Each row below holds a small network's activations on one input, seen along a few directions.
In each table, some parts of the input vary, and every possible input appears once, in random order.
Descriptions start from the smaller parts, as in this example, which fits no table here: one of 5 places around a ring, together with either a single point or one of 11 places along a line or (one of 2 separate values, together with one of 6 places along a line).
Shared parts are said once, and a part with two or three values counts as separate values.
(in the rows, 128 means zero)

Other details of the inputs vary at random and push rows far along two fixed directions, the same in every table; ignore that.

A family of inputs:
row 1: [137  92 139 140 114 133  60 159 138 133 117  54 129]
row 2: [123 120 142 113 124 140  96 172 117 124 115  81 148]
row 3: [154  87 143 148 135 111  49 126 186 125 107  71  77]
row 4: [119 158 103  46 130 188 140 129 113 128 123 111 172]
row 5: [134 135 140  93 121 154  93 115 121 139  73  92 174]
row 6: [142 108 155 132 141 131  73 152 125 125 103  67 136]
row 7: [134  99 150 133 125 126  74 165 126 125 117  63 130]
row 8: [124 163 115  71 122 166 152 105 119 124 114 136 166]
row 9: [120 165 130  94 126 149 168 119  91 130 118 157 173]
row 10: [142  73 146 185 124  96  55 155 160 133 131  68  85]
row 11: [123 154 130  80 124 165 144 144  83 124 115 119 188]
row 12: [127 131 136 169 131  97 171 123 115 121 152 179 113]
row 13: [131 116 138 219 145  58 163 127 142 121 161 198  60]
row 14: [133 133 135 170 141  89 163 104 116 131 146 183 101]
row 15: [135 137 121 136 140 110 149  98 151 127 131 161 104]
row 16: [123 139 104 107 134 140 162 110 129 127 155 155 119]
row 17: [130 137 123 153 140 106 153 100 129 142 118 174 117]
row 18: [118 114 133 196 131  75 162 142 137 122 164 180  78]
row 19: [150 106 167 156 143 101  58 134 153 131  85  83 108]
row 20: [126 164 115  38 114 188 136 110 107 128  97 107 197]
row 21: [114 140 108  86 119 167 133 144 125 125 135 118 150]
row 22: [119 158 131  98 139 145 166 122  88 133 128 154 160]
row 23: [130 138 127 151 134 108 151 101 135 140 109 171 118]
row 24: [116 162 131  84 120 164 148 146  92 120 110 125 187]
row 25: [120 151 130  97 138 153 146 149  97 125 118 128 168]
row 26: [153  85 144 161 130 103  53 115 190 121 115  76  70]
row 27: [120 155 107  40 111 194 138 126 111 124 118 107 182]
row 28: [110 136 127 143 115 117 163 146 113 118 151 154 131]
row 29: [112 130  99 145 132 117 171 126 133 126 177 177  96]
row 30: [128 138 141 175 138  86 157 110 128 125 136 180  99]
row 31: [150 107 149 131 137 126  65 114 143 142  76  75 133]
row 32: [115 140  95 103 116 152 165 127 112 127 167 153 137]
row 33: [124 108 134 125 106 144  87 159 133 129 120  77 144]
row 34: [134 137 116 135 148 109 154  96 145 129 139 164 101]
row 35: [114 115 118 195 116  87 164 134 141 125 171 180  82]
row 36: [159 102 141 127 138 120  64 103 162 128 100  68 112]
row 37: [142  83 139 157 124 115  52 137 178 121 124  68  89]
row 38: [122 151 125 128 124 126 156  96 122 137 107 165 142]
row 39: [114 130 105 123 114 139 156 125 129 124 161 149 125]
row 40: [117 135 128  99 113 151 137 157  94 125 133 113 168]
row 41: [106 132 107 143 123 124 172 150 116 133 162 165 121]
row 42: [121 117 134 111 112 153  86 170 131 129 111  74 152]
row 43: [116 126 100 144 132 121 167 124 129 129 182 166 101]
row 44: [133 135 123 151 131 107 152  96 120 140 124 171 119]
row 45: [158  82 139 145 134 114  51 116 174 126 119  65  81]
row 46: [118 117 132 185 117  85 169 135 126 120 170 177  94]
row 47: [136 138 117 125 142 119 161  92 132 130 143 164 111]
row 48: [119 168 131  61 134 175 140 137  86 132  96 120 195]
Description of these inputs: one of 6 places around a ring, together with one of 8 places around a ring.
- The inputs of row 38 and row 44 match in every part but the place on the ring of 6. If row 37 is changed in the same way as row 38 into row 44, which row does it become? => row 32
- The inputs of row 15 and row 8 match in every part but the place on the ring of 6. If row 13 is changed in the same way as row 15 into row 8, which row does it become? => row 24
- Which other rows does row 2 become when the place on the ring of 6 takes its other values? List them by row number. => row 7, row 18, row 28, row 40, row 46
- Which other rows does row 9 become when the place on the ring of 8 takes its other values? List them by row number. => row 5, row 12, row 20, row 27, row 33, row 39, row 46
